Each row has a name. Each piece below is followed by the name of the row it came from, unless a question asks for something else. Each question is about the rows just above it.

| 125 |  63 | 136 |  44 | = C
|  73 |  89 |  71 | 180 | = E
| 62 | 73 | 89 | 71 | = S
The row with | 125 |  63 | 136 |  44 | is
C
Which row holds | 62 | 73 | 89 |?
S
Count the entries of | 125 |  63 |:
2
Number of entries in | 73 | 89 | 71 |:
3
asked: | 62 | 73 | 89 | 71 |
S

|  94 | 111 |  56 | 105 |  56 |  77 |  83 |  30 | 127 | 114 |  74 | 133 |  27 | 128 | 120 |  67 | 155 |  83 | 113 |  94 | 119 |  50 | 137 | 132 | 122 |  91 | 138 | 136 |  32 | 113 | -> B
|  85 |  76 | 160 |  78 |  67 |  62 | 123 |  93 | 108 |  70 |  51 |  88 | 146 |  88 | 141 | 133 | 150 | 137 | 176 |  34 | 111 |  87 |  67 |  93 |  91 | 138 | 100 | 107 |  81 |  59 | -> X
|  86 |  84 |  73 | 113 |  45 |  73 |  63 |  75 | 143 |  90 |  74 |  96 |  21 | 115 | 105 |  88 | 126 | 103 |  99 | 106 | 143 |  87 | 123 | 118 | 147 |  84 | 140 | 151 |  28 | 124 | -> F
| 107 | 132 | 102 | 109 | 121 | 105 |  74 |  13 |  76 | 103 |  73 |  76 |  79 | 152 | 144 |  61 | 170 |  48 | 142 |  91 |  91 |  78 | 142 | 135 |  68 | 108 |  89 | 139 |  65 |  70 | -> P
|  71 |  48 | 113 | 143 | 110 | 113 |  42 | 126 | 143 |  62 | 113 | 117 |  30 | 121 | 143 | 102 | 133 |  86 |  93 | 113 | 155 |  46 |  99 | 104 | 150 |  94 |  95 | 157 |  50 | 111 | -> Z
|  95 | 113 |  79 |  85 |  70 |  55 | 139 |  63 | 143 |  56 |  45 |  82 | 114 |  59 | 149 | 126 | 112 | 145 | 119 |  64 | 148 |  96 |  98 | 102 | 108 | 133 | 146 | 104 |  19 | 131 | -> Y
|  71 |  48 | 113 | 143 | 110 | 113 |  42 | 126 | 143 |  62 | 113 | 117 |  30 | 121 | 143 | 102 | 133 |  86 |  93 | 113 | 155 |  46 |  99 | 104 | 150 |  94 |  95 | 157 |  50 | 111 | is in which row?
Z
How many times does X hold | 88 |?
2
Count of | 143 | in Z:
3
Where do |  86 |  84 |  73 | 113 |  45 |  73 |  63 |  75 | 143 |  90 |  74 |  96 |  21 | 115 | 105 |  88 | 126 | 103 |  99 | 106 | 143 |  87 | 123 | 118 | 147 |  84 | 140 | 151 |  28 | 124 | appear?
F

|  95 |  68 | 114 | 101 | 199 |  H
| 119 | 103 | 124 |  80 |  92 |  N
| 124 |  80 | 119 | 103 | 199 |  L
asked: | 124 |  80 | 119 |
L
Number of entries in | 124 |  80 | 119 | 103 | 199 |:
5
Where do | 119 | 103 | 124 |  80 | appear?
N

|  97 | 116 | 107 | 105 |  90 | 104 | 107 | 109 | 114 | 107 |  95 |  97 |  27 | 117 |  92 |  98 |  96 | 106 | 103 |  94 |  93 |  99 |  81 | 110 | 107 |  86 |  87 |  99 | 105 |  97 | : V
| 118 | 119 |  91 |  96 |  98 |  89 |  88 | 106 | 122 | 101 |  95 |  75 |  94 | 134 | 115 |  88 |  98 |  95 |  95 |  75 | 104 |  84 | 116 |  77 |  95 |  97 |  88 | 133 | 108 |  95 | : K
| 105 | 101 | 100 | 110 | 107 |  90 |  88 | 110 |  99 | 114 | 119 | 104 |  62 | 120 |  96 |  65 | 102 | 135 | 101 | 128 |  95 | 102 | 107 | 107 | 106 |  99 | 119 | 101 |  86 |  94 | : U
|  87 | 115 | 111 | 137 | 101 | 103 | 102 | 102 | 100 |  98 |  86 | 109 |  87 |  89 | 108 | 142 |  91 |  87 |  91 |  89 | 120 |  99 | 107 |  96 | 105 |  96 |  99 |  95 | 112 | 103 | : R
|  87 | 121 |  96 | 120 |  99 |  92 |  99 |  98 |  96 | 118 | 118 | 118 |  76 | 113 |  79 |  96 | 104 |  74 |  99 | 105 |  88 | 101 | 149 | 106 |  95 |  82 |  88 |  72 |  97 | 108 | : M
|  89 |  96 | 100 | 127 |  96 |  99 | 106 | 111 | 101 | 121 | 103 | 114 |  71 |  93 |  90 | 109 | 104 |  93 |  98 | 101 |  90 | 107 | 136 | 111 |  89 | 111 |  98 | 102 |  97 |  96 | : W
| 100 | 135 | 114 |  99 | 104 |  95 |  84 | 105 | 115 |  99 | 108 |  96 |  89 |  93 |  87 |  86 |  92 | 130 |  80 | 125 | 104 | 104 |  67 | 104 |  96 | 111 | 111 | 102 | 113 |  81 | : G
|  78 | 118 | 100 |  91 | 113 |  92 | 115 | 110 | 128 |  83 | 107 |  96 | 123 |  91 | 117 | 111 | 114 |  96 |  90 | 117 |  97 | 100 |  45 |  99 |  89 |  81 |  75 | 101 | 101 | 100 | : D
| 108 | 103 | 102 |  92 |  87 |  90 | 102 | 108 | 103 |  30 |  82 | 119 | 154 | 120 | 108 |  89 |  95 |  98 | 108 | 114 | 109 | 100 |  54 |  70 | 100 | 107 |  85 | 109 |  97 |  98 | : A
| 112 |  71 |  80 |  98 | 105 |  91 |  90 | 107 | 136 |  90 | 111 |  75 | 130 |  83 |  95 | 101 | 105 | 117 |  85 |  74 | 102 |  97 | 139 |  60 |  91 | 110 |  95 | 101 |  91 |  91 | : T
|  98 |  49 | 109 | 120 |  96 |  76 |  87 | 100 | 134 |  89 | 120 | 106 |  92 | 103 |  74 | 141 |  98 | 102 | 103 | 124 | 103 | 118 | 104 |  71 | 105 |  75 |  94 |  62 | 106 | 103 | : J
How many times does W hold | 97 |?
1
asked: |  87 | 121 |  96 | 120 |  99 |  92 |  99 |  98 |  96 | 118 | 118 | 118 |  76 | 113 |  79 |  96 | 104 |  74 |  99 | 105 |  88 | 101 | 149 | 106 |  95 |  82 |  88 |  72 |  97 | 108 |
M
Where do |  96 | 100 | 127 |  96 |  99 | 106 | 111 | 101 | 121 | 103 | 114 |  71 | appear?
W
The row with |  99 |  81 | 110 | 107 |  86 |  87 | is
V
Count the entries of |  97 | 116 | 107 | 105 |  90 | 104 | 107 | 109 | 114 | 107 |  95 |  97 |  27 | 117 |  92 |  98 |  96 | 106 | 103 |  94 |  93 |  99 |  81 | 110 | 107 |  86 |  87 |  99 | 105 |  97 |:
30
How many times does K hold | 95 |?
5

| 104 | 124 | 113 | 115 | 100 | 102 | 110 | 100 |  87 |  94 |  97 | 101 |  76 | 102 | 101 | 187 |  97 |  37 | 187 | 104 | 104 |  81 |  77 | 110 | 109 | 102 | 105 | 104 |  94 |  99 | 111 |  99 |  90 |  99 |  74 | 101 |  95 |  95 |  97 | 187 | 102 | 111 |  71 |  98 | 104 |  97 | 102 | 107 | 103 | 118 |  96 |  99 |  94 | 187 |  80 | : finot
| 104 | 123 | 114 | 112 | 100 | 102 | 109 | 100 |  88 |  96 |  97 | 101 |  78 | 102 | 100 | 104 |  98 |  44 |  99 | 103 | 102 |  83 |  80 | 110 | 108 | 102 | 104 | 104 |  94 | 100 | 110 |  99 |  91 |  98 |  78 | 101 |  94 |  96 |  97 | 177 | 103 | 108 |  74 |  99 | 105 |  98 | 102 | 105 | 103 | 117 |  97 |  99 |  94 | 102 |  81 | : Teg
|  96 |  74 |  82 |  89 | 101 |  98 |  91 | 100 | 113 | 103 | 103 |  99 | 124 |  97 | 102 |  98 | 102 | 158 | 102 |  97 |  98 | 119 | 120 |  88 |  91 |  98 |  96 |  96 | 106 | 100 |  90 | 101 | 110 | 103 | 123 |  99 | 109 | 105 | 103 |  20 |  95 |  93 | 127 | 100 |  94 | 102 |  98 |  96 |  96 |  81 | 103 | 102 | 107 |  96 | 122 | : ribiz
|  96 |  75 |  85 |  87 | 100 |  98 |  90 | 100 | 113 | 105 | 103 |  99 | 124 |  97 | 100 |  96 | 102 | 162 | 102 |  96 |  97 | 119 | 122 |  89 |  91 |  98 |  96 |  96 | 106 | 100 |  89 | 101 | 110 | 102 | 100 |  99 | 107 | 105 | 103 |  15 |  96 |  91 | 129 | 101 |  95 | 102 |  98 |  94 |  97 |  81 | 104 | 102 | 106 |  98 | 121 | : Dum
|  96 |  76 |  86 |  86 | 100 |  98 |  90 | 100 | 113 | 106 | 103 |  99 | 123 |  98 | 100 |  95 | 102 | 161 | 101 |  96 |  96 | 119 | 122 |  90 |  91 |  98 |  96 |  96 | 106 | 101 |  89 | 101 | 110 | 102 | 125 |  99 | 105 | 105 | 103 |  16 |  97 |  90 | 128 | 101 |  96 | 103 |  98 |  94 |  97 |  82 | 104 | 101 | 106 |  99 | 120 | : bovi
|  97 |  79 |  89 |  87 | 100 |  99 |  91 | 100 | 112 | 105 | 103 |  99 | 121 |  98 |  99 |  94 | 102 | 155 | 101 |  96 |  96 | 117 | 120 |  91 |  92 |  98 |  96 |  96 | 105 | 101 |  90 | 101 | 109 | 101 | 122 |  99 | 104 | 104 | 103 |  24 |  98 |  91 | 126 | 102 |  97 | 102 |  98 |  94 |  97 |  84 | 103 | 101 | 105 | 100 | 118 | : Meti
| 104 | 124 | 117 | 110 | 100 | 102 | 109 | 100 |  87 |  97 |  98 | 101 |  77 | 102 |  98 | 102 |  98 |  45 |  98 | 103 | 101 |  82 |  81 | 111 | 108 | 102 | 104 | 104 |  94 | 100 | 109 |  99 |  90 |  97 |  78 | 101 |  92 |  95 |  97 | 175 | 105 | 106 |  74 | 100 | 105 |  98 | 102 | 104 | 104 | 118 |  97 |  99 |  94 | 104 |  80 | : mevit
|  96 |  72 |  81 |  88 | 101 |  98 |  90 | 100 | 115 | 104 | 103 |  99 | 126 |  97 | 102 |  97 | 102 | 164 | 102 |  96 |  98 | 121 | 123 |  87 |  90 |  98 |  95 |  96 | 107 | 100 |  89 | 102 | 111 | 103 | 125 |  99 | 109 | 105 | 103 |  12 |  94 |  92 | 130 | 100 |  94 | 102 |  98 |  95 |  96 |  79 | 104 | 102 | 107 |  96 | 124 | : Vuzem
| 104 | 123 | 113 | 114 | 100 | 102 | 110 | 100 |  87 |  94 |  97 | 101 |  77 | 102 | 100 | 106 |  98 |  41 |  99 | 104 | 104 |  82 |  78 | 110 | 108 | 102 | 104 | 104 |  94 |  99 | 111 |  99 |  91 |  98 |  76 | 101 |  95 |  95 |  97 | 182 | 102 | 110 |  72 |  99 | 104 |  97 | 102 | 106 | 103 | 117 |  97 |  99 |  95 | 101 |  81 | : Kuzav
| 104 | 124 | 113 | 115 | 100 | 102 | 110 | 100 |  87 |  94 |  97 | 101 |  76 | 102 | 101 | 187 |  97 |  37 | 187 | 104 | 104 |  81 |  77 | 110 | 109 | 102 | 105 | 104 |  94 |  99 | 111 |  99 |  90 |  99 |  74 | 101 |  95 |  95 |  97 | 187 | 102 | 111 |  71 |  98 | 104 |  97 | 102 | 107 | 103 | 118 |  96 |  99 |  94 | 187 |  80 | is in which row?
finot
Times | 187 | occurs in finot:
4
| 92 | 95 | 97 | is in which row?
mevit

| 102 | 109 |  66 |  68 |  76 |  kazi
| 146 | 185 |  19 |  14 |   6 |  lereb
|  72 |  51 | 147 | 147 | 157 |  Goz
|  75 |  48 | 141 | 143 | 154 |  kep
|  26 |  66 |  66 | 150 |  66 |  Gan
|  46 | 117 |  74 |  84 |  81 |  lukal
| 149 |  86 |  99 |  97 | 100 |  Fik
| 145 | 116 |  77 |  79 |  85 |  kudum
| 130 |  67 | 113 | 109 | 120 |  deg
The row with | 102 | 109 |  66 |  68 | is
kazi
Count the entries of | 26 | 66 | 66 |:
3
How many entries does | 146 | 185 |  19 |  14 | have?
4
Count of | 66 | in Gan:
3
How many entries does | 149 |  86 | have?
2

|  73 |  74 | 132 |  95 |  74 | 128 |  38 | 133 | 106 | 127 |  27 |  48 | 117 | 133 | 133 |  79 | -> Nakap
| 116 |  60 |  60 | 130 |  58 |  88 | 128 |  97 |  89 |  59 |  59 | 107 | 157 |  55 | 117 |  60 | -> Darim
| 134 | 107 |  99 | 124 | 133 | 143 | 102 | 169 | 117 |  93 |  27 |  48 | 117 |  48 |  93 |  47 | -> taz
|  93 |  27 |  48 | 117 |  48 |  93 | is in which row?
taz
Which row holds |  73 |  74 | 132 |  95 |  74 | 128 |  38 | 133 | 106 | 127 |  27 |  48 | 117 | 133 | 133 |  79 |?
Nakap
How many times does Nakap hold | 133 |?
3
Times | 59 | occurs in Darim:
2
The row with | 134 | 107 |  99 | 124 | 133 | 143 | 102 | 169 | 117 |  93 |  27 |  48 | 117 |  48 |  93 |  47 | is
taz

